array([[114, 112, 131, 149, 142, 142, 112],
       [149, 140, 138, 145, 129, 149, 139]]) → 139

array([[127, 149, 103, 120],
       [141, 147, 130, 123],
       [152, 108, 120, 155]]) → 123

array([[120, 129, 142, 130],
       [115, 132, 158, 150],
       [114, 110, 120, 128]]) → 150

array([[125, 129, 129, 133, 128, 132, 136],
       [149, 115, 128, 144, 157, 134, 131]]) → 131

array([[107, 138, 143, 134, 116, 117],
       [127, 153, 148, 136, 138, 123],
       [124, 124, 110, 124, 106, 125]]) → 123

array([[127, 153, 151, 154, 154, 154, 154],
       [129, 129, 128, 127, 155, 153, 151],
       [128, 128, 128, 127, 144, 153, 153]]) → 151

array([[129, 127, 156, 105, 123],
       [119, 127, 110, 136, 134]]) → 134

array([[125, 128, 125, 123],
       [125, 129, 107, 103],
       [132, 126, 127, 125]]) → 103
---
Q:
147	158	157	121
146	155	154	122
126	127	127	131
A: 147, 131

Q: 127	102	125	128	128	133	136
A: 127, 136

Q:
122	135	116	98	154	129
151	145	143	112	124	103
A: 122, 103

Q: 125	105	122	153	105	120	125
A: 125, 125

Q: 126	100	132	125
A: 126, 125

Q: 113	125	151	122
A: 113, 122

Q:
128	126	131	131
130	127	152	129
A: 128, 129

Q:
130	126	127	130	127	127
104	133	130	104	131	117
A: 130, 117
---
Q: [115, 149, 154, 141, 101]
A: 154, 154
Q: [[126, 139, 126, 141, 147, 144, 123], [125, 128, 128, 158, 126, 133, 130], [116, 130, 115, 138, 119, 121, 116]]
A: 158, 158
Q: [122, 152, 139, 117, 115]
A: 139, 152
Q: [123, 115, 136, 153, 104]
A: 136, 153
Q: [[130, 105, 132, 138, 137, 118, 132], [130, 109, 133, 136, 136, 117, 133], [124, 132, 109, 118, 123, 124, 109]]
A: 136, 138
Q: [125, 151, 127, 127, 129, 141, 126]
A: 127, 151
---
Input:
[[140 152 121 133]
 [111 130 107 153]
 [144 120 134 103]]
Output: 120

Input:
[[139 153 127 128 129 118 129]
 [145 122 130 128 126 109 129]
 [117 146 129 128 127 135 127]]
Output: 127

Input:
[[129 128 133 129 128 104 129]
 [128 127 119 127 127 135 129]
 [125 129 122 115 128 120 130]]
Output: 128

Input:
[[122 129 129 128 131]
 [122 111 129 129 125]
 [102 125 124 125 132]]
Output: 124

Input:
[[151 127 143 109 115 122 143]
 [113 136 117 143 106 117 103]
 [114 152 113 137 141 132 110]]
Output: 141

Input:
[[129 128 123 134 133 130 127]
 [117 142 137 134 105 134 127]
 [113 128 137 134 115 130 127]]
Output: 115

Input:
[[102 110 101 144]
 [ 98 107 117 140]
 [ 99 124 146 145]]
Output: 124

Input:
[[115 114 147 129 116 128]
 [137 120 125 125 132 127]
 [132 106 134 129 120 131]]
Output: 129

Input:
[[122 126 131 122 132 126 126]
 [102 132 112 116 113 141 136]
 [131 132 140 120 128 131 127]]
Output: 128

Input:
[[130 122 138 116 126 133]
 [129 115 139 120 115 121]
 [154 139 145 130 140 148]]
Output: 130
---
[152 137 117 146 102] => 146

[[127 141 133 106 131 143 141]
 [110 129 118 123 133 137 130]] => 106

[128 127 149  98 127] => 98

[[154 158 138 155 138]
 [152 115 114 113 149]] => 155

[134 138 105 139 122 120] => 139

[[117 137 125 124 146 119]
 [138 115 149 124 126 138]
 [151 131 125 149 105 147]] => 124

[151 129 122 136 126] => 136

[155 108 118 128] => 128

[110 147 140 150 129] => 150
---
[[125 132 132 126 133 129]
 [117 134 132 127 134 135]
 [146 107 111 123 111 143]] yields 135

[[124 109 118 148 108 112]
 [150 143 132 121 113 139]
 [119 112 121 149 114 115]] yields 139

[[123 113 130 122 130 156]
 [111 112 138 111 135 154]
 [114 119 136 115 132 142]] yields 154

[[124 138 143 130 151]
 [125 150 137 154 126]
 [124 149 137 154 125]] yields 126

[[132 138 132 135 135 136]
 [136 136 136 111 140 142]
 [139 121 128 103 132 135]] yields 142

[[127 114 105 155]
 [127 125 152 127]
 [142 112 125 114]] yields 127

[[125 109 114 151 119 107]
 [143 133 141 119 131 127]
 [128 119 101 119 111 141]] yields 127

[[128 127 102 108 128]
 [126 134 149 104 127]
 [129 107 132 122 129]] yields 127
---
[[102 134 115 127 128 127 126]
 [143 139 143 125 136 124 143]] >> 143

[[133 147 140 104]
 [125 155 144 138]] >> 125

[[132 109 138 105 137 105  99]
 [129 134 127 134 148 107 118]] >> 129

[[157 137 136 126 157 128 146]
 [146 148 154 144 153 155 132]] >> 146

[[126 138 128 142 145]
 [151 115 136 122 131]] >> 151

[[112 110 109 145 100]
 [127 143 140 133 149]] >> 127
---
[[120 109 154 127 158]
 [111 141 145 133 148]
 [143 103 105 130 112]] --> 154

[[115 111 116 103 132 134]
 [127 121 131 124 119 115]] --> 132

[133 114 100 130 116 122 115] --> 130

[151 108 128 114 134 124 133] --> 134

[155 111 117 103 139] --> 139

[143 132 126 115 153] --> 143

[[144 136 137 130 136 133 131]
 [150 136 125 127 136 133 133]] --> 144
---
array([141, 125, 130, 105]) --> 141

array([[137, 119, 125, 118, 148],
       [141, 115, 136, 143, 150],
       [125, 108, 125, 141, 135]]) --> 137

array([129, 124, 132, 129, 133, 105, 120]) --> 129

array([114, 102, 120, 107, 129]) --> 114

array([100, 125, 121, 128, 119, 124, 117]) --> 100

array([136, 117, 118, 104, 119, 125, 123]) --> 136
---
[[120, 138, 114, 121, 114, 118],
 [140, 125, 150, 132, 149, 142]]	149

[[118, 119, 111, 150, 132, 129, 134],
 [120, 123, 136, 155, 127, 129, 110],
 [127, 133, 138, 133, 132, 127, 156]]	129

[[117, 133, 112, 110, 136, 116, 114],
 [111, 119, 109, 132, 104, 119, 114]]	119

[[143, 106, 112, 132, 145, 154],
 [145, 107, 113, 133, 145, 154],
 [144, 107, 112, 133, 145, 154]]	145

[[123, 153, 152, 134, 113],
 [133, 106, 106, 120, 144]]	120

[[105, 131, 136, 105],
 [104, 127, 126, 105]]	126
---
[133 129 121 101] | 101

[124 117 154 127 134 109] | 127

[135 138 154 143 120 117] | 143

[120 105 135 132] | 132

[[123 142 122 146 114]
 [152 122 142 131 127]] | 146

[136 134 115 137 103 121] | 137

[126 142 146 157 123 156 144] | 157
---
136,101,127,135
134,109,130,142
114,125,125,99
-> 135

132,121,125,125,123,127,133
116,134,120,133,152,122,140
122,130,121,134,133,124,136
-> 133

128,128,113,141,153
143,134,110,115,144
121,129,111,128,128
-> 153

131,119,154,116,121,109,104
103,102,102,132,148,146,107
128,144,133,125,147,139,150
-> 104

115,129,139,125,126
133,116,125,120,147
127,114,139,152,126
-> 126

129,116,121,125,125,133,129
128,109,127,125,131,134,129
125,101,129,127,126,123,129
-> 129
